[-43 -46  43  41  37] --> 43, 43

[ 43  15  29 -46  25] --> 29, 43

[  0  24   9 -41 -33] --> 9, 24

[-27 -40 -14  19 -23] --> -14, 19

[[ 10  17  28  37 -13]
 [-16 -23   9 -26  -8]
 [  5   7  27  23 -12]] --> 9, 37

[[-31  18 -16 -13  36]
 [ 19 -26 -13  -7  51]
 [-35  29   5   1 -37]] --> -13, 51

[28 39  4  8 -2] --> 4, 39

[ 21 -35 -10  52  47] --> -10, 52

[-45 -38  44  50 -38] --> 44, 50

[  4  23  43 -23  40 -14  -9] --> -23, 43
---
[ -4 -15 -43 -19] gives -15
[ 40  50  30 -21  12] gives 50
[-15  -3  -9  -1  52 -18   6] gives -3
[24 37 38 15  8  2] gives 37
[-21  52  10  -9] gives 52
[ -2 -20  24  25 -14  21  41] gives -20
[-18   4   7 -39] gives 4
[  7   0  14  22 -41  23] gives 0
[ 49  34   8   6 -37] gives 34
[ 18  -7  12  39 -16 -36  34] gives -7
---
((0.100, 0.195, -0.064, 0.043, -0.039, -0.032, 0.025), (-0.134, 0.068, -0.025, -0.084, -0.015, 0.097, -0.012), (0.068, -0.056, 0.069, -0.075, -0.139, 0.107, 0.054)) → -0.084, 0.195
(0.00, -0.13, 0.16, 0.01, 0.15) → 0.16, 0.16
((9.815, -6.357, -12.973, -14.524, 17.311), (14.033, -14.926, -1.556, -8.052, 6.803), (-17.738, -7.316, 1.404, -4.310, -12.292)) → -1.556, 17.311
(107.382, -100.150, -169.361, 64.512, -132.766) → -169.361, 107.382
(-167.221, 99.785, 93.802, 163.634, -53.297) → 93.802, 163.634
(-0.08, -0.05, -0.06, -0.12, 0.12) → -0.06, 0.12
(-61.31, 24.14, 188.86, 125.92, 81.84, -200.06, -183.68) → 125.92, 188.86
---
[[ 166.8  122.4  -16.5  -86.8 -151.1]
 [-155.8  105.5  -89.5 -152.3  -41.8]
 [ 180.5   96.0   33.2 -138.4  177.8]] -151.1

[  9.734  12.613  -2.727   1.976 -16.420   5.792] 1.976

[[ 12.1  -2.8 -12.7  -8.0]
 [  0.7  -5.1   5.6 -13.9]] -8.0

[[-138.93  -93.97 -114.85  -83.28 -137.56  -67.83]
 [ -61.15 -121.65  -34.86   99.39  141.56  107.24]] -121.65

[ 0.136 -0.026  0.142  0.192  0.086 -0.131  0.148] 0.086

[ 1.134 -1.056  1.525 -0.941  0.475] 0.475

[ 140.044   -8.360 -135.464  -54.204  135.724] -8.360

[ 1.44  1.80  0.34  1.32 -1.46] 1.32

[ 139.924   18.929   78.626  -28.134 -106.145] 18.929
---
[4743 2517 7810 8572] | 8572, 4743

[80  7 62 35 55] | 55, 80

[[2 7 8 4 9 4]
 [2 6 8 4 9 4]] | 4, 2

[[1328 4367 2040 7129]
 [8453 7556 6394 8563]
 [2071 5210 1239 7634]] | 7129, 2071

[[5 7 6 2 6 6]
 [6 6 6 3 6 6]
 [3 5 4 1 1 5]] | 6, 3

[7 7 0 0 8] | 8, 7

[[301 238 979 233 387 345]
 [323 332 510 270 326 300]] | 345, 323

[-933  989  128  541  622] | 622, -933
---
[1356 3285 8717 5549] yields 8717

[[129 172 111 170  55]
 [145 256 218 163 980]] yields 111

[[724 368 448 697 229]
 [471 405 386 504 250]
 [797 550 240 563 429]] yields 448

[-37  48 -21   5  -5  22  30] yields -21

[[127 134  54 128  53]
 [127 173  47 164 239]
 [173 186 252 241 128]] yields 54

[2 1 8 2 4] yields 8

[7904 3722 1700 8201 2385 2473 4425] yields 1700

[[ 44  95 200  85]
 [112 149  25 144]
 [164 183 202 146]] yields 200
---
array([[ -9,  -5,  22,  22,  -8, -23],
       [  1,   4,   0,  -6,  -8,  -8],
       [ 14,   9,   0, -32, -22,  21],
       [ -1,   0,  -5,  16,  11, -45],
       [ 13,  -1,  -1, -12,  -7,  -7],
       [-33,   4,  12,  14,  -9,  -8]]) ans = -9

array([[ -2,  22,   5,   9, -32,  25,   6,  14, -23,  -1,  -4,   9, -30,
         33, -31],
       [  1,  13,  -1,  10, -41,  15,   4,   3, -26,  -4, -15,  12, -25,
         24, -24],
       [ 11,   3,  -1, -20,  13,  -4, -10,   1,  -6, -10,  10,  -6,  33,
          3,  13],
       [ 19,   7,   3, -17,  11,  -8, -11,  11,  -7, -14,  10,  -1,  29,
          7,   7],
       [  0,  18,   2,  11, -36,  23,  -3,  15, -21,  -5, -15,  17, -33,
         33, -21],
       [-10,  18,   2,  14, -42,  25,   8,   4, -31,   1, -10,  15, -29,
         22, -33],
       [ -1,  18,   3,   8, -36,  26,  -3,  14, -24,  -6, -13,  18, -31,
         30, -22],
       [ -8,  18,   6,  17, -40,  26,   5,   3, -32,  -1,  -8,  15, -28,
         21, -31],
       [ -2,  15,  -2,  10, -42,  22,   3,   1, -23,  -1, -17,  12, -26,
         25, -26]]) ans = -2

array([[-14,  -6,  12,   4, -18,   9, -15,  -9,   5,  -9,  -6,  11],
       [ 22,  -1,  -5, -25,  22,  -3,   9, -10,   4,  11,   4,  25],
       [ 19,  -7,  19,  14, -25, -15, -11, -16, -23, -12,  -4,  16],
       [ -4,  -5, -13,  -2,  34, -29,   9,   5,  -3,  22,   0,   3],
       [  6,  -5,  14,   0, -32, -10,   2, -11,  10, -12,   4,  -2],
       [-12,  -1,  11, -25, -38,  -1, -12,  16, -23, -18,  -7, -17],
       [  4,  -5,  -5,   2,  20,   7,  30,  14,  25, -11,   5,  -5]]) ans = -14

array([[ 19,   0,  10,  -6,  36, -10,  -2,  21],
       [  5, -23,  25, -26,  -2,  16,  14,   7],
       [ 19,  -5,  23,  -8,  33,   4,  10,  14],
       [ -1,   2,   2,  -6,   4, -42,   0,  22],
       [ -4, -14,  17, -14,  24, -25,   2,  21]]) ans = 19

array([[-14,  35,  11,   9,  27, -10],
       [-13,   4,  -7,  39, -17, -20],
       [ 15,  14, -14,  -3, -25, -19],
       [-18,   0,   1,  42,   0, -20],
       [-35,  -6,   1,   2,  -6, -34],
       [ -3,  29,  10,  -5,  26, -12]]) ans = -14

array([[26, 18, 11, 16,  7,  9, 27, 28, 22, 29, 21, 15, 23,  5, 38],
       [15, 17, 30, 21, 16, 35, 13, 18, 21, 24, 17, 14, 19, 32, 13],
       [12, 16, 14, 17, 13, 18, 20, 17, 17, 15, 11, 24, 22, 15, 28],
       [26, 32, 29, 17, 21, 21, 29, 11, 29, 18, 15, 24, 10, 32, 19],
       [26, 27, 21, 21, 16, 20, 20, 21, 15,  7, 18, 25, 16, 25, 30],
       [11, 18, 15, 26, 25,  9, 17, 18, 17,  9, 23, 26, 33, 18, 31]]) ans = 26

array([[-21,   4,  13,  -4,  16,  27,   6, -37,  35, -32, -19, -35, -13],
       [-38,  -1,  28,   0,  16,  27,  -8, -32,   1, -23,  10,  26, -11],
       [ 26,  34, -30,  10,  18,  34,   6,  26,  33, -28,  31,  31,  33],
       [ 13,  38,  23,  36, -33, -27, -30, -30,  22, -28,  13,   9,  13],
       [-15,  24,   5,  21,  22, -33,  -7, -11,   8,  17,  29, -17,  28],
       [ -3, -37,  -1,  -2,   3, -37,   5,  -5,  18,  33, -13,  27,  17],
       [ 23, -38,   2,  33,  20,  29,  17, -33, -17,  37,  15, -10, -37],
       [ 25,   5, -32,   9,  18,   3,  -2,  22,  34,   9,  20, -17, -19],
       [ 27,  18,  25,  10,  32, -35, -13,  -9,  -4,  33,  32,  10, -31],
       [ -2, -11,   0,  -1,  32, -16, -16, -18, -15, -16, -21,  32, -29]]) ans = -21
---
[[ 17  23  35 -17  49  21   4]
 [ -7  -1   4  12   4  -3  -3]] gives 35

[[ -8 -26 -14 -12  24  26 -33]
 [  2 -17 -12  17 -33  37 -22]
 [-25  42 -18 -12 -11  25 -24]] gives -12

[[ 21  19  38 -37 -39 -41]
 [-20  41   0  -2  -4  -9]] gives 38

[[-21 -31  15 -45]
 [-30   6  -8  43]
 [-17   1 -40  51]] gives -8

[[ 10  12  20  -8 -44]
 [-20   7  -9  22  37]] gives 20

[[49  0  7  3  6]
 [ 1  4  9  8 22]] gives 7

[[ 28  -3 -11 -16 -26 -22]
 [ 40   2 -19 -12   2 -12]
 [ 30   0  -5   6  41   0]] gives -19
---
[[-16  10  39 -16 -11  25]
 [ -3   3  51  12   6  34]
 [ -6  20  14  14  10  10]] ans = -16

[[ -1  23 -38 -23 -29]
 [ 15 -45   9  10 -29]
 [  9  13 -35  -7 -42]] ans = -38

[[ 11  12 -14 -18  17  13]
 [ 22  19 -21 -22  22  19]
 [-21 -24  25 -38  38  36]] ans = -18

[[-17 -26 -35  -4]
 [-28  19  35   9]
 [-22 -31  29 -37]] ans = -26

[[-16 -36  -3 -21  26]
 [-40  11 -24  13 -10]
 [-20 -26  22  -8  29]] ans = -3

[[ -9  -4  -2 -16  19  19]
 [-41 -40  42 -32  31  35]
 [ 27  18 -17 -42  40  42]] ans = -16
---
[  6  20 -28  -8 -14 -32  47] ==> 6

[[  9  25 -12  18  -6  -2]
 [ 28   0 -39 -33  24  -4]] ==> 9

[  6  13   3 -41  40   8] ==> 6

[[ 48   9   9  14   0]
 [ 28  30  24 -21  -4]] ==> 48

[ -6  -2 -40  -4   4] ==> -6

[-27  11 -50   7] ==> -27
